A small network was shown many inputs. Here are its activations along a few directions, one row for each input.
Each table varies a few parts of the input and shows all the possible inputs, shuffled.
Descriptions start from the smaller parts, as in this example, which fits no table here: one of 5 places around a ring, together with either a single point or one of 11 places along a line or (one of 3 separate values, together with one of 4 places along a line).
Shared parts are said once, and a part with two or three values counts as separate values.

Other details of the inputs shift rows strongly along two fixed directions, in all tables alike. That doesn't count.

A family of inputs:
r1: 4.3, 2.1, -6.1, -1.8, -24.6, 9.4, -12.8, 19.1, 16.5, 7.4, 9.1
r2: 17.3, -6.8, -0.3, -14.1, -22.2, -0.1, -10.8, 3.9, 3.5, -2.9, 0.1
r3: 12.4, -2.9, -2.0, -0.9, -15.0, 7.3, -14.9, 10.0, 9.9, -1.5, 1.8
r4: -1.4, 6.3, 5.6, -31.3, 26.9, -48.1, 26.6, -8.3, -28.9, -22.5, -17.4
r5: 9.2, -14.2, 2.9, -4.2, -13.7, 12.1, -15.0, -2.4, -1.1, 7.4, 7.6
r6: 4.7, -8.0, 1.6, -15.2, -11.4, -2.7, -25.9, 1.9, 11.7, 10.3, 6.6
r7: 4.1, -2.7, 8.2, -14.4, -21.0, 1.4, -16.2, 9.9, 11.5, 19.1, 12.5
r8: -11.2, 0.7, 9.0, -21.3, 40.8, -36.3, 26.5, -17.2, -36.0, -14.7, -10.9
r9: -12.5, 4.4, 5.4, -17.7, 41.2, -41.4, 22.9, -19.1, -33.6, -12.4, -13.5
r10: -16.5, -2.4, -9.6, 84.0, 11.5, 70.2, 17.4, -6.8, 12.7, 7.7, 11.4
r11: -8.5, 14.5, 0.5, -32.7, 36.9, -49.6, 20.3, 2.1, -18.3, -19.2, -9.0
r12: 1.1, -7.1, 0.9, -2.1, -12.1, 5.5, -22.8, -7.6, 8.2, 5.1, 1.3
r13: 9.6, 6.5, -0.1, -11.0, -24.8, 1.2, -8.9, 14.3, 14.4, 7.2, 6.9
r14: 8.7, 5.2, 1.4, -16.2, -26.5, 0.3, -5.0, 7.6, 12.0, 8.2, -8.2
r15: -17.7, -0.6, -9.4, 83.4, 16.5, 67.6, 23.3, -13.9, 9.8, 5.1, 4.5
r16: 9.8, -10.5, 5.7, -15.6, -12.0, -2.1, -22.4, 5.8, 4.4, 12.2, 7.4
r17: 0.9, -5.8, 4.8, -13.1, -18.2, -1.9, -17.8, 14.3, 12.6, 18.8, 13.5
r18: -30.9, 25.1, -10.2, 49.3, 67.1, 9.4, 65.8, -6.1, -26.1, -23.4, -6.8
r19: 10.5, -4.1, -3.6, -3.6, -20.3, -4.6, -12.4, -6.4, 4.5, -5.6, -11.6
r20: 6.2, 0.2, -4.8, -1.5, -19.0, 2.2, -18.1, -1.2, 12.5, -6.3, -5.1
Each input here is: one of 2 separate values, together with either one of 4 places along a line or one of 6 places around a ring.
- Changing only the choice among 2 separate values turns r10 into r18. The same change can be made to r15. Which row results? => r14
- A walk changes only the place on the ring of 6. It starts at r3 and steps to r11. List the rest of the walk in order. => r20, r19, r4, r2

A family of inputs:
r21: 9.5, -2.5, 0.7, -18.1, -24.9, -7.1, -5.4, 5.7, 7.3, -2.5, -8.9
r22: 0.5, -3.5, 6.4, -17.8, -13.1, -8.9, -12.3, 6.8, 9.5, 20.2, 8.1
r23: -13.1, 13.2, -8.1, 7.9, 36.0, -11.5, 19.6, 3.5, -10.2, -9.9, -3.6
r24: 7.2, -23.2, 9.6, -15.5, -11.2, -9.7, -27.6, -16.7, -6.6, 5.5, -4.2
r25: -18.2, 12.9, -4.3, 4.9, 35.1, -7.2, 20.5, 1.2, -13.3, -4.3, 6.3
r26: -11.4, 15.3, -4.4, 8.8, 31.2, -8.8, 21.0, -1.8, -6.5, -8.9, -6.4
r27: 15.3, 1.2, 4.3, -18.8, -22.5, -4.7, -5.1, 4.3, 0.8, 5.5, -11.4
r28: 2.0, 3.1, 3.1, -22.0, -14.2, -7.1, -11.8, 5.0, 10.4, 12.5, 6.1
r29: -18.1, 13.7, 4.1, 7.1, 27.5, -5.5, 24.5, -4.4, -14.4, -6.5, 0.8
r30: -0.2, -2.6, 12.5, -15.9, -18.3, -7.9, -13.1, 6.7, 4.3, 16.9, 5.8
r31: 11.8, 1.2, 1.1, -19.9, -8.5, -8.2, -19.4, 16.2, 10.2, 0.1, 6.4
r32: 6.8, 4.4, 6.1, -16.3, -19.6, -9.2, -14.6, 6.8, 8.5, 3.1, -5.4
r33: -8.6, -8.2, -1.0, 7.8, 33.2, -6.0, 9.7, -28.5, -24.7, -17.8, -8.7
r34: 4.8, -6.5, 6.8, -18.3, -6.4, -7.1, -18.1, 16.2, 6.2, 14.1, 18.2
r35: 8.7, -6.1, 12.1, -18.2, -22.4, -4.0, -4.3, 4.5, -2.8, 19.0, 0.3
r36: 0.0, -2.6, -14.2, 67.6, -24.8, 59.1, -5.7, -3.2, 25.2, -5.7, 5.0
r37: -9.6, 9.7, 0.0, 7.3, 26.4, -3.4, 27.2, -3.4, -10.7, -10.0, -12.5
r38: -15.9, 0.9, 8.1, 7.2, 30.5, -5.0, 31.9, -4.4, -14.4, 3.7, -2.6
r39: -12.0, 10.9, -11.5, 8.2, 28.6, -14.5, 22.2, 2.5, -10.5, -17.8, -1.9
r40: -14.0, 8.3, 4.0, 3.0, 26.1, -0.9, 29.7, -5.8, -13.1, -3.2, -3.6
r41: 4.6, -6.7, -10.1, 63.6, -26.1, 75.2, 0.1, -7.3, 18.3, 11.2, 8.7
r42: 12.9, -2.5, -3.4, -17.4, -14.8, -9.6, -16.2, 15.8, 9.4, -6.1, 7.0
r43: -7.9, -9.4, -14.5, 64.7, -8.0, 60.8, -9.1, 3.2, 22.3, 18.6, 19.8
r44: 8.2, 2.3, -4.3, -16.6, -21.5, -12.1, -11.1, 6.3, 12.5, -1.5, -1.4
r45: 16.9, -17.3, -3.6, -14.0, -18.6, -11.7, -24.9, -18.2, -1.7, -16.2, -11.4
r46: 16.1, -1.2, -0.6, -17.1, -29.2, -7.8, -2.1, 3.5, -0.2, -1.8, -8.8
r47: 16.5, -14.1, 1.2, -15.0, -12.0, -10.6, -26.6, -19.2, -2.3, -8.2, -13.7
r48: -12.7, 9.4, 0.0, 2.7, 41.5, -6.5, 21.1, 4.8, -13.9, -10.0, 11.7
- Changing only one part turns r38 into r21. The same change can be made to r24. Which row results? => r45
- What is each input in this table made of? => one of 4 places along a line, together with either a single point or one of 6 places along a line
- Which other rows agree with r32 in the place on the line of 4? List them by row number. => r23, r26, r27, r31, r37, r47

A family of inputs:
r49: 6.6, -6.7, 11.5, -22.2, -26.4, 10.1, -30.5, 10.1, 15.2, 31.9, 18.5
r50: 0.6, 10.3, 1.0, -17.8, -31.7, -12.3, -10.4, -4.0, 15.3, 3.1, -18.7
r51: 21.8, 0.1, 1.0, -23.1, -38.7, -5.9, -8.0, 9.5, 1.1, -1.8, -10.5
r52: -34.6, 16.7, 10.9, -4.3, 81.0, -27.3, 60.1, -10.6, -42.9, -2.0, -1.9
r53: -2.1, -2.7, 18.5, -63.8, 33.8, -73.8, 21.9, -15.4, -47.7, -14.8, -14.9
r54: -3.9, -17.1, -14.4, 54.1, 21.4, 32.4, -14.6, -25.9, -0.7, -15.8, -5.6
r55: 21.4, -22.0, 11.5, -19.2, -35.1, 0.8, -26.3, -9.1, -5.5, 10.8, -1.6
r56: 0.5, 18.1, 4.0, -65.0, 31.4, -76.0, 25.7, 2.5, -31.7, -31.4, -22.0
r57: 7.6, -13.9, 13.7, -19.3, -33.0, 7.2, -16.3, 6.0, 10.5, 36.8, 8.6
r58: -18.8, 21.7, -5.2, 2.9, 67.8, -34.0, 65.8, -9.8, -40.4, -41.9, -18.5
r59: 16.9, -22.6, 6.0, -18.1, -27.3, 0.4, -37.9, -12.7, 6.3, -0.6, -2.0
r60: -18.7, -6.2, -1.5, 51.8, 6.5, 30.8, 2.4, -33.4, 2.5, 4.7, -11.1
r61: 1.6, 13.0, -0.4, -18.2, -9.8, -14.2, -12.8, 36.4, 20.4, 9.1, 21.6
r62: -10.6, 12.1, -3.1, 42.7, 6.0, 33.0, 33.8, 10.6, 8.8, 8.7, 1.8
r63: 1.6, 4.1, -23.4, 50.9, 11.3, 29.1, 11.4, -9.1, 9.9, -25.0, -6.3
r64: -0.6, 4.1, -29.8, 55.4, 9.6, 32.0, 4.8, -10.6, 9.7, -27.1, -6.5
r65: -0.7, -18.6, -3.2, 48.6, 12.4, 38.0, 2.4, -23.8, -5.6, -8.2, -1.0
r66: 3.4, 10.6, 8.2, -27.1, -26.1, -4.2, -3.4, 24.4, 12.6, 16.7, -0.4
r67: 21.0, -0.6, -2.9, -25.0, -42.0, -5.6, -11.4, 7.9, 5.6, -4.2, -7.1
r68: 3.0, 13.1, 1.7, -22.1, -15.6, -10.8, -10.7, 30.2, 19.7, 13.7, 14.1
r69: -21.3, -4.3, -7.7, 40.4, 26.1, 28.0, 0.2, 11.4, 6.9, 9.4, 31.4
r70: -17.9, -3.4, -6.5, 41.5, 22.3, 34.4, 4.5, 2.9, 6.9, 13.8, 27.1
r71: 18.6, -20.9, 2.7, -16.0, -21.5, -5.4, -41.9, -14.4, 7.7, -0.8, -2.2
r72: 4.4, 15.1, 7.3, -27.0, -22.6, -6.8, -8.8, 27.1, 15.3, 15.0, 7.0
- Changing only one part turns r60 into r50. The same change can be made to r49. Which row results? => r72
- What is each input in this table made of? => one of 2 separate values, together with either a single point or one of 5 places along a line or one of 6 places along a line
- Change only the place on the line of 6 in r54. List by row number the other rows that result. => r53, r55, r59, r65, r71
- Change only the choice among 2 separate values in r64. List by row number the other rows that result. => r54
